Small tables with named rows and columns. After each table, cells are looked up by row and column.

noka =
,tezuf,damapu,kezaf,navuz,rameso,tal,vuku,degela
tik,63,108,144,37,73,191,179,130
tenalez,107,145,89,137,109,89,141,146
dig,167,65,196,72,159,168,86,57
tepogo,143,87,110,148,135,89,34,73
baralag,195,121,93,213,182,24,34,90
sase,73,66,138,54,77,180,87,79
suzune,179,127,151,131,172,102,132,114
pul,87,154,4,216,88,10,66,148
fot,115,77,110,124,112,112,38,72
mapid,63,90,82,108,67,123,67,99
beke,89,133,132,72,96,155,189,147
mibina,156,114,180,77,154,155,165,112

mibina, degela -> 112
baralag, damapu -> 121
suzune, navuz -> 131
mibina, tal -> 155
dig, navuz -> 72
sase, rameso -> 77
tik, kezaf -> 144
fot, tal -> 112
beke, rameso -> 96
baralag, vuku -> 34
tepogo, rameso -> 135
beke, tal -> 155
fot, damapu -> 77
tik, navuz -> 37
baralag, navuz -> 213
mapid, rameso -> 67
Which row has the largest tezuf? baralag

fadoni =
           buf  pazaber   vaki    nom  rubev  puvosu    res   gusa    sak
vato     62.58    70.25  58.54  66.78  60.91   38.94  46.65  49.92  62.96
binad    97.11    13.35  27.31  24.75  23.16   25.98  41.15  39.19  53.06
gelopu   58.18    74.28  64.37  56.83  51.49   62.41  66.71  58.21  82.49
geseviv  84.15    33.92  63.72  64.44  52.28   59.73  44.17  37.66  16.56
kikog    15.94    97.32  94.43  87.97  92.82   76.73  64.39  70.42  68.67

What is the rubev of gelopu in fadoni?
51.49
What is the gusa of kikog in fadoni?
70.42
What is the vaki of binad in fadoni?
27.31
What is the pazaber of binad in fadoni?
13.35
What is the nom of gelopu in fadoni?
56.83
What is the buf of vato in fadoni?
62.58
Which row has the largest pazaber? kikog

ronav =
       gelamo  defe  favur  zegu  teb  lirof  muf  noto  pemigis
zetir      32    52     12    27   57     10    6    17       28
tegi       34    23     42    24   26     42   28    28       51
duv        35     9     50    13   19     49   22    22       78
tof        55    24     73    53   38     23   82    26       88
derim      28    32     33    26   25     37   34    28       23

lirof of tof = 23
noto of duv = 22
muf of tegi = 28
gelamo of duv = 35
teb of tegi = 26
zegu of tof = 53
noto of tegi = 28
gelamo of tegi = 34
pemigis of tegi = 51
defe of derim = 32
muf of zetir = 6
favur of zetir = 12
defe of zetir = 52

lum.csv
,lidim,pid,lipovib,semek,pedutum,ranaf,ginupod,zifi,sivev,gopu
gezalo,-0.37,-0.10,0.44,-0.37,-0.31,-0.59,0.49,0.07,-0.31,-0.73
bep,0.34,-0.33,0.05,0.52,-0.58,-0.46,-0.36,-0.21,0.29,-0.44
kuvetim,0.44,-0.51,-0.30,-0.41,0.64,0.30,0.03,-0.09,-0.52,-0.47
nuge,0.37,-0.34,-0.43,0.25,0.11,-0.62,0.54,-0.45,-0.42,0.69
musatu,0.40,0.43,0.53,0.72,0.39,0.48,0.10,-0.04,-0.39,0.13
ravebeb,0.35,-0.22,0.63,0.09,-0.26,-0.13,0.32,0.10,0.76,0.54
vazokez,-0.50,-0.01,-0.41,0.51,-0.51,0.44,-0.18,0.55,-0.42,0.17
nefu,0.22,-0.18,0.23,-0.51,-0.11,0.86,-0.35,0.46,0.56,-0.50
bisa,-0.53,0.73,-0.15,-0.31,0.57,-0.48,-0.56,-0.08,0.38,0.06
zugudi,0.19,0.27,-0.50,-0.50,-0.38,0.38,0.03,-0.46,0.07,0.57

pid of musatu = 0.43
zifi of musatu = -0.04
sivev of vazokez = -0.42
lidim of musatu = 0.40
lidim of bisa = -0.53
pedutum of zugudi = -0.38
ginupod of kuvetim = 0.03
semek of zugudi = -0.50
lidim of bep = 0.34
pedutum of vazokez = -0.51
ranaf of ravebeb = -0.13
lipovib of bep = 0.05
lipovib of vazokez = -0.41
gopu of nuge = 0.69
lipovib of zugudi = -0.50
pid of bep = -0.33
sivev of nuge = -0.42

lig
           bez   fubo  suve    gan  segis  reburo  zovup    tek   refe  rosoka
suliran    542  -1403  -182   1414  -1306    5108    271  -3292  -4465    -279
goto       122   -636  -341  -1192  -3464    5108   -963  -2293  -1431     -19
gokam    -2679    452  2251   -340  -1403    5108    781   1542  -3828   -6767
situ       731  -1403  -418    126  -3181    5108  -1403  -2986  -2891    -690
tiv      -2614    280   949   -341     18    5108   -110    166  -2590   -3179
losav    -2589    196   663    169  -1561    5108   1027   -652  -2738   -4079

What is the suve of suliran in lig?
-182
What is the rosoka of goto in lig?
-19
What is the fubo of gokam in lig?
452
What is the gan of gokam in lig?
-340
What is the tek of tiv in lig?
166
What is the refe of losav in lig?
-2738
What is the fubo of goto in lig?
-636
What is the gan of losav in lig?
169
What is the suve of gokam in lig?
2251
What is the tek of goto in lig?
-2293

luponek =
|  | kud | ked | morud | duv | ropo | vonu | kuvo | lup |
|---|---|---|---|---|---|---|---|---|
| mekolup | -0.07 | -0.38 | -0.10 | 0.23 | -0.22 | -0.02 | -0.24 | -0.17 |
| tid | 0.32 | 0.08 | -0.16 | -0.13 | -0.77 | -0.27 | -0.25 | -0.11 |
| bepileb | -0.56 | -0.05 | 0.10 | 0.23 | -0.38 | -0.53 | -0.66 | 0.43 |
| vukava | 0.55 | -0.86 | 0.40 | 0.49 | 0.33 | 0.51 | 0.90 | 0.02 |
| salakuz | -0.62 | -0.15 | -0.23 | -0.39 | -0.04 | -0.23 | -0.12 | 0.13 |
| zul | -0.26 | 0.10 | -0.06 | 0.20 | -0.74 | -0.19 | -0.10 | 0.16 |
| pefolen | 0.42 | -0.30 | -0.11 | -0.28 | -0.21 | 0.56 | 0.53 | -0.69 |
| zazo | -0.45 | -0.25 | -0.65 | -0.07 | -0.25 | -0.60 | -0.47 | 0.31 |

lup of bepileb: 0.43
kuvo of zul: -0.10
kuvo of bepileb: -0.66
kuvo of pefolen: 0.53
lup of mekolup: -0.17
ropo of vukava: 0.33

til =
,gurapos,kob,gibusu,kar,kunud,tafado,litu,navupoz,kolunar
fatu,18,68,48,39,66,40,86,60,39
gitisak,20,69,48,38,65,41,83,59,35
soz,46,67,41,59,50,33,96,67,53
beba,16,67,50,34,65,41,77,56,33
pesod,41,69,44,57,50,36,95,69,49
vepu,22,69,46,39,60,42,92,63,40
fup,46,64,42,58,48,31,92,67,47
gafeg,27,70,47,46,59,35,95,67,43
zukota,18,63,51,29,65,41,76,58,32
vemola,18,67,50,35,64,39,84,58,36
somek,33,71,42,52,54,36,91,68,45
giki,38,66,39,53,54,33,95,63,51
sadoput,50,65,41,60,48,34,93,69,53

soz, gurapos: 46
vemola, kolunar: 36
zukota, kob: 63
vepu, kolunar: 40
gafeg, kob: 70
vepu, tafado: 42
fup, navupoz: 67
pesod, kar: 57
giki, kunud: 54
fatu, kar: 39
gafeg, gurapos: 27
gitisak, kar: 38
beba, kar: 34
gitisak, litu: 83
soz, gibusu: 41
vemola, gurapos: 18
fatu, kunud: 66
zukota, kar: 29
pesod, kolunar: 49
zukota, litu: 76
Which row has the largest litu? soz

